These are the activations of a small neural network, seen along a few directions. Each row is one input.
Each table varies a few parts of the input and shows all the possible inputs, shuffled.
A made-up example of a description, with smaller parts first: values(3) and (point or line(11) or (line(4) and ring(8))).
Shared parts are said once, and a part with two or three values counts as separate values.
(in the rows, 128 means zero)

Other details of the inputs shift rows strongly along three fixed directions, in all tables alike. That doesn't count.

Table:
row 1: [112 116 137 132 113 117 131 143 116 131 138 143 128 135 136]
row 2: [118 147 133 111 133 126 139 135 127 141 123 132 118 119 118]
row 3: [115 119 132 125 119 117 131 137 121 129 133 141 127 132 141]
row 4: [116 124 141 125 118 120 132 148 112 133 134 137 129 128 128]
row 5: [134 134 116 117 132 134 131 123 137 129 131 131 117 124 143]
row 6: [123 124 119 122 126 131 117 135 126 119 132 134 131 133 148]
row 7: [110 119 134 131 119 120 122 136 115 126 136 144 133 139 141]
row 8: [120 148 125 111 136 137 125 134 134 133 122 132 122 126 124]
row 9: [118 121 128 121 123 123 121 134 119 124 136 141 127 136 148]
row 10: [130 133 127 113 126 131 135 142 134 131 130 131 120 122 133]
row 11: [113 128 139 123 116 123 131 152 117 136 135 140 127 131 133]
row 12: [117 146 129 106 132 133 133 142 130 139 127 135 118 126 127]
row 13: [121 112 125 164 129 132  88 111 109 106 122 121 166 141 110]
row 14: [125 138 134 118 123 129 147 133 130 143 133 133 112 120 124]
row 15: [124 123 125 121 121 122 128 131 128 128 132 136 125 131 144]
row 16: [133 128 115 115 129 137 126 134 141 126 131 128 118 125 148]
row 17: [118 150 120 110 145 143 114 126 134 128 116 131 123 130 128]
row 18: [182  86 121 165  98 133 150 125 154 129 135  99 137 106 120]
row 19: [112 124 120 116 122 132 111 152 130 122 133 142 125 142 161]
row 20: [106 143 127 186 180 135  50  45  85  95  85 102 195 139  34]
row 21: [113 127 136 120 126 123 122 147 112 127 130 136 134 133 126]
row 22: [114 119 138 127 120 117 132 138 113 130 136 141 125 131 132]
row 23: [194  98 110 167 102 142 160 100 166 136 141  95 127  96 119]
row 24: [109 120 141 130 116 113 130 143 108 131 131 139 130 133 124]
row 25: [111 127 133 121 123 121 116 151 118 124 125 138 135 136 132]
row 26: [104 122 138 123 119 112 129 145 112 130 132 146 125 135 136]
row 27: [186  84 122 168 100 137 148 121 150 128 138  97 137 104 117]
row 28: [128 126 130 142 137 128 123 102 118 125 125 124 138 123 105]
row 29: [130 124 141 133 138 108 127 134 125 115 125 122 131 160 151]
row 30: [119 113 131 158 127 126 100 108 109 114 126 126 157 140 111]
row 31: [126 139 129 110 128 127 141 141 133 138 126 129 119 120 125]
row 32: [131 124 142 132 139 112 125 137 119 112 129 126 130 162 155]
row 33: [119 157 112  98 146 139 123 122 141 128 118 132 115 125 139]
row 34: [135 140 111 110 134 138 132 128 151 132 124 124 111 119 141]
row 35: [157 231 113  73 215 159 161  60 184 148  91  98  76 117 102]
row 36: [184  95 132 163  97 129 178 113 148 144 145  99 121  91 103]
Description of these inputs: values(3) and (point or ring(11)).
Q: Changing only the values(3) part turns row 29 into row 35. The same change can be made to row 18. Which row results?
A: row 17
Q: List by row number the other rows that have the values(3) part in common with row 27.
A: row 4, row 5, row 6, row 9, row 10, row 16, row 21, row 22, row 28, row 32, row 36

Table:
row 37: [128 177 114  47 152 131 177 133 176 154 126 147  62 118 180]
row 38: [168 186 135  90 123 149 250  96 170 215 135 109  54  23  36]
row 39: [ 79 179 126 130 203 150  48  68  76  93  79 121 167 140  46]
row 40: [135 176 101  58 145 158 147 146 171 149 118 129  86  98 141]
row 41: [111 201 120  29 145 134 174 174 172 160 134 157  48 147 212]
row 42: [ 71 133 145  74 123 114 119 200 111 127 152 184 102 178 214]
row 43: [166  82 131 199 100 134 121  95 116 117 140 105 167 124 102]
row 44: [ 93 168 128 164 187 160  45  64  98 107  89 113 184 141  35]
row 45: [108  49 156 153  53  75 121 225  97 109 159 160 150 184 222]
row 46: [113  97 127 174 122 118  89 111 103 103 121 124 165 137 105]
row 47: [229  60 119 188  69 153 186 119 183 138 163  87 119  88 129]
row 48: [ 63 195 138  43 186 120 103 170 110 123 106 161  99 171 170]
row 49: [ 86 167 136 147 212 126  53  51  82  96  72 112 179 147  39]
row 50: [191  14 132 228  44  96 151 128 126 116 172 103 167 120 143]
row 51: [ 70  54 138 162  63  87  71 207  72  94 148 171 184 177 186]
row 52: [237 108 101 163 121 144 193  62 184 146 134  65 117  56  87]
Q: Describe the family of inputs behind these rows.
A: point or (values(3) and line(5))

Table:
row 53: [120  92 110 144  97 126  97 134 111 108 152 141 163 124 149]
row 54: [152 139 132 154 130 125 134 109 141 143 117  98 132 121  92]
row 55: [143 136 113 147 135 142 132  81 151 135 137 116 130 116 109]
row 56: [135 155 139 111 137 123 160 137 146 142 119 124 108 120 126]
row 57: [111 100 142 152 116 118 111 113 101 116 136 145 147 142 134]
row 58: [ 65 209 128  52 182 131 115 114 106 132 130 173 107 153 150]
row 59: [164 164 126 117 131 144 173 123 154 150 134 112 102 120 132]
row 60: [115  87 130 146 101 136  97 160 116 113 146 147 157 138 133]
row 61: [125 134 137 146 131 117 132 136 134 136 116 116 137 132 111]
row 62: [140  84 125  86  69 117 187 210 165 149 158 152  76 113 197]
row 63: [146 109 109 159 118 141 116  86 143 121 136 123 154 112 108]
row 64: [172 146 136 154 136 130 150  87 144 139 114  92 128 106  77]
row 65: [131  99 136  90  82 112 188 205 158 154 160 145  68 125 194]
row 66: [118 122 140 138 127 108 140 101 118 125 126 131 122 129 114]
row 67: [151 143 107 161 140 154 136  65 157 139 125 103 118 109 100]
row 68: [163 112 117 168 159 128  90 107 134  79 114  95 148 186 168]
row 69: [149 113 132 137 159 111 119 111 142  93 106 100 132 160 144]
row 70: [148 115 137 167 117 134 124 115 139 136 122 103 150 128 102]
row 71: [ 64 205 107  49 182 132 101 109 124 138 100 169  94 130 138]
row 72: [ 59 202 139  48 189 149 103 132 111 135 105 169  92 145 133]
row 73: [156 134 135 155 141 152 142 100 125 133 132 106 128 119  90]
row 74: [125 136 129 134 139 148 118 123 136 133 135 124 129 129 108]
row 75: [119 115 145 139 123 136 115 140 113 117 145 140 138 141 123]
row 76: [123 105 118 139 118 145  89 141 110 109 139 128 160 119 113]
row 77: [104 107 134 164 113 124 104 119 100 109 139 146 142 152 144]
row 78: [100  98 127 128 116 119 100 173  95 111 130 141 148 124 134]
row 79: [143 150 137 140 136 140 130 107 138 127 129 114 140 130 102]
row 80: [144 148 147 139 145 115 150 118 121 134 117 109 141 125  94]
row 81: [ 50 208 101  33 181 129  86 126 103 130 106 172  99 129 153]
row 82: [171 100 107  85  63 133 182 199 175 154 159 133  94  96 210]
row 83: [159  96 103  86  74 133 190 165 184 159 161 154  76  98 213]
row 84: [100 109 134 142 112 102 109 134 104 128 138 146 133 145 147]
row 85: [115 119 144 161 110 127 107 145 108 114 131 132 147 157 135]
row 86: [158 163 140 132 150 123 149  97 126 143 115 101 131 118  83]
row 87: [173 126 114 143 168 132 105  99 152  87 119  94 145 171 158]
row 88: [166 155 109 129 142 171 162 100 179 156 128 100  85  97 106]
row 89: [125 139 131 114 141 133 150 143 145 145 126 125  99 114 123]
row 90: [117 104 133 145 108 128  97 144 118 120 118 136 165 142 127]
row 91: [158 142 120 152 140 142 152  71 135 135 133 109 123 114 104]
row 92: [113 119 136 168 110 129 100 146 117 122 129 125 151 160 132]
row 93: [144 127 126 143 124 124 135 114 146 130 105 107 141 115  88]
row 94: [ 86 219 117  38 231 127  85 115 132 107  84 142  91 181 177]
row 95: [131  97 158 152 119 106 142 136  96 122 135 119 142 135  98]
row 96: [ 65 210 120  46 174 130  96 145 122 139  94 165 105 145 139]
row 97: [134 130 118 131 125 124 121 141 126 124 113 114 150 111 113]
row 98: [149 130 130 148 140 137 134 104 137 142 121 103 118 109  84]
row 99: [139 126 122 157 136 122 142  88 141 138 122 110 127 110  99]
row 100: [151 134 117 133 145 147 127  98 143 137 111 110 122  96  77]
row 101: [158 156 113 106 133 148 172  90 171 147 146 128  91 100 137]
row 102: [ 94 119 143 128 120 101 112 133  93 120 137 159 127 148 150]
row 103: [ 98  90 136 136  88  95 100 187  91 106 129 139 164 149 150]
row 104: [120 121 137 145 131 112 136 107 117 125 127 133 129 124 119]
row 105: [ 84  87 165 143 107  98 108 171  79 107 135 151 142 161 132]
row 106: [130 119 154 148 122 116 123 133  98 125 129 126 162 149 117]
row 107: [ 92 108 153 151 107  94 107 163 101 119 123 133 152 166 129]
row 108: [178 115 100  82  67 140 186 197 187 153 171 133  94  96 208]
row 109: [109  86 152 158 106  86 130 145  81 116 146 148 156 149 144]
row 110: [105  74 138 142  98 128  94 169 103 114 135 154 154 143 144]
row 111: [ 54 202 120  44 193 142 102 143 121 135  93 167  96 130 123]
row 112: [190 126 116 145 171 140 121  77 165 104 104  80 132 144 137]
row 113: [143 105 133 141 155 108 110 134 133  91 113 113 142 166 167]
row 114: [100 105 167 143 106  83 122 169  78 115 132 140 160 170 134]
row 115: [165  97  94 101  65 141 192 169 192 155 170 150  70 102 223]
row 116: [160 148 102  98 139 151 146 118 152 144 122 109  98  76 107]
row 117: [146 122 124 160 131 120 147  74 144 137 119 100 124 110  84]
row 118: [109  95 148 144 109 104 119 133  84 119 147 151 152 152 151]
row 119: [123 103 121 148 117 113 126 104 127 122 119 128 140 120 108]
row 120: [112  95 156 155 114 111 107 149  87 115 136 139 142 144 119]
row 121: [119 106 109 128 114 132 102 118 114 119 130 137 149 114 139]
row 122: [149 130 116 148 136 142 138  71 151 143 123 110 124 107 101]
row 123: [114 122 115 146 111 139  84 147 109 111 124 127 162 137 130]
row 124: [ 63 189 111  37 176 156  88 147 112 130 106 164 104 125 141]
row 125: [ 97 103 156 139 121 110 119 166  95 115 133 147 134 145 132]
row 126: [157 153 104  96 122 134 147 137 154 145 122 112 110  93 132]
row 127: [143 112 144  91  75 101 200 201 159 150 155 144  78 130 200]
row 128: [114 113 142 159 124 141 106 134 104 114 133 134 136 145 118]
row 129: [129 115 120 126 127 131 122 130 120 120 118 112 132 103  96]
row 130: [162 105 108 101  61 139 181 202 186 154 161 145  85 118 217]
row 131: [165 136 140 140 145 131 155  99 122 141 128 102 121 106  79]
row 132: [173 147 132 106 144 153 181 105 155 157 133 109  95  95 107]
row 133: [ 73 209 136  47 190 146 118 134 109 137 125 162 101 148 131]
row 134: [144 134 110 144 140 167 118 101 148 129 116 115 126 108  91]
row 135: [104 117 147 133 122  94 119 129  79 123 141 150 142 149 140]
row 136: [167 167 116 118 136 154 162 107 184 156 131 102 108 109 112]
row 137: [142 139 136 133 142 112 161  79 124 136 125 113 122 114  92]
row 138: [171 141 136 152 137 146 148  83 152 138 113  94 133 107  81]
row 139: [134 116 109 137 123 119 127  97 125 120 119 113 138 100 103]
row 140: [119 115 117 140 128 120 123 111 129 125 119 136 139 116 118]
row 141: [125 123 150 146 117 115 119 145  99 118 144 132 166 158 127]
row 142: [130 135 148 128 148 122 147 129 110 132 126 123 128 122  99]
row 143: [121 113 138 143 128 140 115 131 123 133 129 125 132 131 114]
row 144: [ 90  99 120 138 115 105  91 146  88 106 130 149 160 132 144]
row 145: [163 121 118 164 118 146 119 104 151 125 123 105 164 115  88]
row 146: [121  91 116 150 100 144  93 159 107 110 141 132 149 126 138]
row 147: [108 117 102 135 114 138  94 125 111 112 134 139 143 126 148]
row 148: [135 133 124 141 132 126 128 125 141 131 106 116 145 117 100]
Q: Describe the family of inputs behind these rows.
A: line(6) and (point or (values(3) and line(5)))
Q: Changing only the line(6) part turns row 62 into row 110. The same change can be made to row 119. Which row results?
A: row 83
Q: Changing only the line(6) part turns row 114 into row 86. The same change can be made to row 93. Which row results?
A: row 96
Q: Changing only the line(6) part turns row 82 into row 123. The same change can be made to row 112. Which row results?
A: row 68
Q: Which other rows does row 85 become when the values(3) part takes its other values? List them by row number.
A: row 77, row 128
Q: Which other rows does row 137 become when the line(6) part takes its other values? List them by row number.
A: row 58, row 91, row 109, row 118, row 135
Q: Which other rows does row 141 become when the values(3) part takes its other values? List them by row number.
A: row 58, row 133
Q: Start at row 76 and move only the line(5) part, one step at a time. The first step leads to row 60. Which rows follow, in order?
A: row 74, row 75, row 133
